Each row has a name. Each piece below is followed by the name of the row it came from, unless a question asks for something else. Each question is about the rows just above it.

-10 -10 -10  -9  H
-43  28 -41  22  B
-42 -41  28  22  L
 28 -42 -41  21  T
-10 -10 -10 -10  A
 -9 -10 -10 -10 is which row reordered? | H
-41  28  22 -42 is which row reordered? | L
 28 -43 -41  22 is which row reordered? | B
Put -42  21  28 -41 back in order: which row is it? | T
Which row holds these entries in another order?  22 -41 -42  28 | L
Which row holds these entries in another order? -10 -10  -9 -10 | H
Put  22  28 -41 -42 back in order: which row is it? | L

 4  7 -7 -4 -5 10 -3  9 -4 = U
10 -7  8 -4 -4  7  4 -5 -3 = S
-26 -33   8   2   3 -32   4 -34   2 = P
-24 -30  -2   0   0 -33   0 -35   0 = D
-33 -26   8   3   2   4   2 -31 -34 = C
-26 -33   8   2   3 -39   4 -34   2 = V
Put -4 -4  4 -7  7 -5 -3 10  9 back in order: which row is it? | U
Put   0 -24 -30  -2   0   0 -33   0 -35 back in order: which row is it? | D
-7 -5 -4 -4 -3  4  7  8 10 is which row reordered? | S
Which row holds these entries in another order?   0 -35   0 -33   0   0  -2 -30 -24 | D
Which row holds these entries in another order?   2 -34   4 -32   3   2   8 -33 -26 | P

  6   8  -6   1 -15   6   5  -3   2   1   5  15   5  26   5  -4   6  -5   6  -4 -13  -7  -3  -2 -12  -4   1  -4   1   5  -1  -2  22  -2   3   5   4   6   0  -8   3  -1  17  -3  -2 -10 -15   0 -16 : M
 28   4  16   3   3   4 -19   2  19   5  24   7  23   4  -2 -14   3  -8 -17   4   0  -1  10   6  -2  -3   3   6  11 -17 -13 -12 -22 -21   8 -12  -2 -19   1  10  12  -7   1  -1  -8   4  21  10   0 : E
  2  10   4   0   6   7   3   5 -17 -12   8  24   1 -14 -22   3 -12  14  16  19   6  -8 -21 -19  11   3  28   3  19  -2 -19  -2   6  10   3   4  -1  23   4   6  -2   3  29  -3 -13   5 -17 -20  11 : Y
 28   4  16   3   3   4 -19   2  19   5  24   7  23   4  -2 -14   3  -8 -17   4   0  -1  10   6  -2  -3   3   6  11 -17 -13 -12 -22 -21   8 -12  -2 -19   1  10  11  19   6   3 -20  14  29   6   3 : J
 23   1  17   2 -11  -1 -10  14  19  -1  13  -1 -10  -6  -2  -8  -5   7   7   9   5   4  15  -4  -5  -7  -1  19   5 -13  -8  13 -12  -2  -3  -8   2  -3   6  -4   0  -7 -20   1 -15   0  23  11  -2 : F
 40  12  -5   7   1   2  35 -13  20  -4 -20  14 -15   8 -15   3 -11 -60  21 -35   0   2 -19 -25 -30 -35 -19 -31   4   3  -6  -7 -19  42 -26  43   2 -34  19   9 -18  15 -32   5 -42 -43 -31  49 -13 : K
-22  -2   4  20 -27  -5 -17  35   8  19  -1 -23  -9 -11   4 -21  -3  22 -23   5 -26   9 -11 -15   8 -22 -13   2  23 -41 -11  14 -18  27 -10 -30   6 -20  11 -25  29  -1  -5  -1  10   2   0  21   9 : W
 -4  -1  -2  12  -1 -13  -8   6   7  -1  -7 -15  -2 -16 -13  -7   5  11  -3 -10   1  -1  -5  14  -2   0  -2   9   2 -11  21  -4   4  -8  -9  -7   8  -3   0  -7  -1   6   0  -5   3  16   2  12 -17 : X
  3   6   3  -2   7  10 -21 -19  11   3  19   5   6 -20  11   4 -12   3  19 -22   3  -2   5  28  -1  -3 -17 -13  23  14 -19 -14   0   6  29   3  24 -17 -12  -2   4  10   1   6   2   3   8  -8  16 : Z
-22 -21 -20 -19 -19 -17 -17 -14 -13 -12 -12  -8  -3  -2  -2  -2  -1   0   1   2   3   3   3   3   3   3   4   4   4   4   5   6   6   6   6   7   8  10  10  11  11  14  16  19  19  23  24  28  29 is which row reordered? | J
Which row holds these entries in another order?  -2  -1  28 -17 -12   6  10 -12  23  11  -3   6   3   3  10 -19   4  19 -17   4  11 -22 -21   8   7 -20   3  16  -8   3 -13   5   0   4  -2  29   5 -14   6   3   6  -2   2  24  14 -19  19   1   3 | Y

  2  29  28  31 -26   1 -26   1  23  -5 -44 -16  46 -20  32 : kugag
 -7  19 -24 -15 -10 -19 -10   2  -6   1  -3   3  13 -16  47 : Ruriz
-10  13 -16   2  -7 -19  47  19   3 -10  -7 -24  -3 -15   1 : lol
 23 -20   1 -26  29 -44  31 -16  -5   1  32  46  28   3 -26 : buno
 -1 -17 -15  -7  -3 -11 -13  -7 -17 -15  -8 -29  15 -23 -41 : Sobaf
-23  -6 -15  15  -1 -13  -7  -8  -3 -11 -17 -17 -41 -29 -15 : puro
 -1 -17 -15  -7  -3 -11 -13  -7 -17 -15   0 -24   1 -18  27 : Sor
 11  19 -24 -15 -10 -19 -10   2  -6   1  -3   3  13 -16  47 : Dadoz
Put  47 -16  13   3  -3   1  -6   2 -10 -19 -10 -15 -24  19  -7 back in order: which row is it? | Ruriz
Which row holds these entries in another order? -41 -29 -23 -17 -17 -15 -15 -13 -11  -8  -7  -7  -3  -1  15 | Sobaf
Put  27 -18   1 -24   0 -15 -17  -7 -13 -11  -3  -7 -15 -17  -1 back in order: which row is it? | Sor
 31   1   2 -20  28  -5 -16 -44  46 -26  29 -26  32   1  23 is which row reordered? | kugag
Put -44 -26 -26 -20 -16  -5   1   1   3  23  28  29  31  32  46 back in order: which row is it? | buno
Put -10 -24 -10   3 -19  13   1 -16   2  47  19  -6 -15  -3  -7 back in order: which row is it? | Ruriz

